Each row below holds a small network's activations on one input, seen along a few directions.
In each table, some parts of the input vary, and every possible input appears once, in random order.
A made-up example of a description, with smaller parts first: ring(5) and (point or (values(2) and line(4)) or line(11)).
Shared parts are said once, and a part with two or three values counts as separate values.

Other details of the inputs shift rows strongly along two fixed directions, in all tables alike. That doesn't count.

Rows:
R1: [ 25   4   0  -6  18  27  11   5   6  13 -18   5  -3   9   2  -7]
R2: [  5  -2  19 -20   2   2   8  25  -1 -16   3   9 -13 -17  11  10]
R3: [-11   3  15 -19  14  14  10  14  -5  -7  15  15  -7  -5  -4  10]
R4: [ 17   3  -4  -3  11  29   6   9   9   7 -21 -15   3  10 -13  -8]
R5: [ 33   3  -5  -4  20  24  21  -6  -2  19 -23  -1   0  14  -4  -8]
R6: [-10  -4  13   1   3   1  12  32   1  -6  -2  11  -1 -20   5   8]
R7: [  6   5   8 -11  18  23   6   9   4   1   1  10  -4   0   2   6]
R8: [-20   7  19  -4   5  21  -6  30   4  -8   5   4   2  -7 -20   3]
R9: [ 49   1   3  -4  18  16  16  -7   3   6 -24 -13   0  -4  11   9]
R10: [ 28  -7 -17  16 -11 -31  -1 -21  -3   0 -10 -16   6  -3  17  -5]
R11: [  5  -8 -19   0 -14 -15  -7 -22   2   7  -5  -6  -3  11   7  -2]
R12: [ -9   1  13   8   3   1   7  28   0  -5   3   5   3 -24  -2  11]
R13: [  9   4   8  -9  17  23  11  20  -6   5  -6  -1   2   5 -13  -7]
R14: [-13   8  14  -8   8  12   0  26  -9  -5  16   2   1  -7 -18   1]
R15: [-10  -5  12  -5   1  -1  16  24   4  -6  -2  21  -7 -20  12  13]
R16: [-16  -2  15 -21   2  20  -8  34   0  -9   6  -2  -7  -1 -13   3]
R17: [  7  -4 -18  18  -5 -13   0 -38   8   8 -11  -1   7  10   7   1]
R18: [-14   4  12 -13  -1  17 -13  27  -1  -6  11  -9  -2  -4 -18   5]
R19: [-13   3  21 -21  13  18   9  10 -10  -9  14  11  -8  -5  -7   7]
R20: [ 19  -1 -17   2   0   9   8 -18  10   9 -20  -9  -1  12   0  -7]
R21: [-37  -6  -2   8 -21 -28 -15   0   2 -13  16  11   2  -3   0  -1]
R22: [-29  -8  -4   3 -25 -32 -24   0   1 -11  26   7   0  -1  11  -5]
R23: [  9  -1  -6  -1  -1  -4   8 -21  -9   6  -5   1  -2   8   1  -9]
R24: [-12  -3   9 -21   3  13  -4  11   3  -7  10   2  -9  -1  -3  13]
R25: [  5  -1 -14  16  -3 -19   1 -42  -3  10  -8  -4   3  13   9  -1]
R26: [-24   5   1  -2 -10   1 -12  14   3 -12  16  -5   0  -6 -14   2]
R27: [ 25   1  -2   4  14  27  14  -6  11  15 -32  -1   2  13  -6  -6]
R28: [-24   4  -1   6 -11 -17 -18   8  -3 -10  26   6   3  -8  -1  -1]
R29: [  3   6 -14  25  -8 -20  -9 -29  -6  11  -7 -15  11  11  -4  -9]
R30: [  1   5  18 -12  18  29  13  15  -2   4 -14   8 -10   8  -7  -2]
R31: [-31   2   0   6 -20 -33 -16  -9 -16 -13  30  -1   4  -8  -6  -4]
R32: [ 16  -7 -20  11 -13 -18  -7 -31   7  13  -7  -2   2  13  17 -10]
R33: [-32  -5  -2   1 -21 -36 -12  -9 -16 -14  26   6   1  -3   1  -7]
R34: [-1  1 -4 -8  4 13  4 -6  9 -3 -2 -3 -4  2 -2  7]
R35: [ -3  -7  -6  12  -7 -23   9 -11   3  -1   0  12   2 -17  21  16]
R36: [-39  -2   2   6 -18 -31 -14  -3  -9 -12  18   8  -2   1   2  -3]
R37: [ 19  -3 -12   5   0  -2  -5 -27   8  12  -5  -5   3  11  12  -1]
R38: [  5  -1 -18  14  -7 -18  -9 -15   0   6  -1  -2   7   8   8 -11]
R39: [ 34   7  -1   8  13  29  -4   3   7  18 -18 -20  10  11 -10 -10]
R40: [ 28  -1 -15  22 -11 -28  -5 -21  -4   0  -4 -21   9  -8   9  -2]
Description of these inputs: line(4) and (values(2) or ring(8)).
Q: Changing only the line(4) part turns R26 into R20. The same change can be made to R18. Which row results?
A: R11
Q: Which other rows does R6 become when the values(2) part takes its other values? List them by row number.
A: R10
Q: A walk changes only the line(4) part. It starts at R3 and steps to R5. List the rest of the walk in order.
A: R13, R14

Rows:
R41: [-25   4  19  -8   6  13   5  31  -4 -10  10   9  -2 -14 -14   9]
R42: [-4  1  1  0  9 15  7  4  5  8 -6 10  1  5 -3  0]
R43: [ 42   7   5   2  25  31  14   9   3  11 -24 -14   6  -1  -3   1]
R44: [ 25   0 -14   5   2   2   4 -17  -1  10 -12 -18   6   4  -3  -1]
R45: [-17   6  18 -11   2   8  -7  32  -8 -13  18   4  -2  -7 -12  -4]
R46: [-10  -4  -8   7 -14 -16 -13 -10   1  -1   2  -8   3   4   0   0]
R47: [-29  -6  -5  -2 -17 -38  -9 -13  -5 -14  30  17  -5  -9  17  10]
R48: [  4   1  13 -19  11  31   6  30   5  -2  -4  -3  -6  -6 -11   6]
R49: [-51  -6   0  -2 -30 -37 -23  -8   0 -23  32  14  -8  -5   7   5]
R50: [ -7   5  21 -13  12  26   0  25  -3  -4   0  -6  -3  -3 -17   6]
R51: [ -6   1  13 -23  10  27   3  22   6  -3   7  10 -10  -1  -4   6]
R52: [ 29  -6 -14  14  -2  -9   9 -18   1  15 -26 -11   6   5  10  -5]
R53: [-34 -11  -3   2 -28 -45  -8 -10  -3 -18  22  20  -8 -11  19   4]
R54: [ -1  -4  -5   7 -10 -24   4 -20  -6  -3   1   5  -2  -3  12  -1]
R55: [-28  -8  -8   9 -26 -45 -17  -4   1 -19  28  11  -1 -16  19   8]
R56: [ 22   0 -17   8   0   2   3 -21   2  12 -20 -11   4  18  -1 -16]
R57: [-14   3  20 -20  12  30  -2  24   4  -2   4   8  -9   5  -9   4]
R58: [-12   0  23 -14   6   8   9  32  -8 -11   7   8  -7 -16  -3   8]
R59: [ -1   0   7 -16   4  19   4  11   7  -6   1   4  -8  -2  -3   4]
R60: [-27  -5  -8  -2 -23 -34 -12 -19  -3 -17  29   8  -5  -7   8   6]
R61: [ 20   3  -9   6   9   9  -1 -26   0  18 -14 -12   5  18  -3  -5]
R62: [ -6  -3 -17  15 -20 -30 -16 -13  -2  -1   9  -5   7   5   5 -13]
R63: [  0   5  27 -11  13  19   8  36  -5  -8   4   7  -5 -15  -4   5]
R64: [  1   5   5  -7   7  12   4   4  -5  -1  -2  -2  -2   7 -10  -9]
R65: [-11   2  16 -17   7  23   1  37  -2  -6   2   1  -5  -1 -15  -4]
R66: [ 34  -1 -17  13   6  -5  10 -23  -1  12 -21 -17   8   3   7   1]
R67: [-11   5  18 -13   9  21  -1  12  -1  -8   3   1  -6   1 -12   4]
R68: [ 28  -4 -16  10   2  -4   7 -15   5  10 -22 -13   5   3   9   1]
R69: [  2  -2 -19  19  -8 -14   2 -27   6   8 -11   0   6   7   5  -5]
R70: [-10   2  20 -18  11  14   9  21   0 -15   9  12 -10 -11  -1  11]
R71: [-12  -5 -19  20 -17 -28  -5 -18   2   3   0  -1   7  -1   4   0]
R72: [ 16  -5 -14  20 -12 -25  -3 -18   1   7  -9  -5   6  -1  16  -6]
R73: [ -2   3  13 -18  15  30   4  25   0   3  -2   7  -6   9 -10  -7]
R74: [ -3   3  17 -16   7  26  -2  35   6  -8   8   2  -5 -10  -8   6]
R75: [ -9   4  19  -9   6  22  -9  29   5  -6   4  -1  -3  -3 -11   3]
R76: [ 23  10   3  12  18  25   9   6   2  13 -19 -10  10   0 -12  -3]
R77: [-16  -8  -9  -1 -13 -26  -6 -12   2  -7  15  14  -4  -3  18   7]
R78: [ 22   3 -15   7   6   2   2 -23  -6  17 -12 -10   6  19  -3 -15]
R79: [ 11  -7 -15  10  -8 -21   2 -26   0  11  -9   4   1   7  17  -5]
R80: [-34  -2  -3  13 -20 -29 -14   5   2 -12  22  12   2 -13   4   4]
R81: [ 31   7  -8  13  18  23  17 -19   3  19 -30 -11   9  12  -8  -7]
R82: [-20  -2  -8   4 -17 -29 -11  -5 -11  -8  17  -2   2  -1  -2  -6]
R83: [-23   5  23 -10   2   9 -12  28  -3 -14  20   2  -3 -10 -12   6]
R84: [ 40   0 -11   5  14  17  15 -17  10  14 -32 -10   3  10   7  -2]
R85: [ 16   4   4 -13  16  26   8   2   1   8  -4  -2  -3   6  -6   2]
R86: [ 20  -3 -11  10   1 -13   7 -27  -5  14 -11   0   3   7  12  -4]
R87: [ 16   0 -17  14  -9 -16  -8 -23   0   5   2 -14   8   0   4  -3]
R88: [ 19   2 -17  18   7   1   8 -30   0  20 -17  -5  11  13   0  -6]
Q: Changing only one part turns R84 into R68. The same change can be made to R54. Which row results?
A: R58
Q: Changing only one part turns R50 into R61. The same change can be made to R41. Which row results?
A: R88
Q: What do these inputs look like to the network?
A: values(2) and line(4) and (point or line(5))
Q: List by row number the other rows that have the line(4) part and the values(2) part in common with R49.
A: R53, R56, R59, R69, R84
Q: List by row number the other rows that have the line(4) part and the values(2) part in common with R54.
A: R60, R64, R67, R70, R81
Q: Which other rows does R75 become when the line(4) part takes its other values? List them by row number.
A: R46, R49, R57
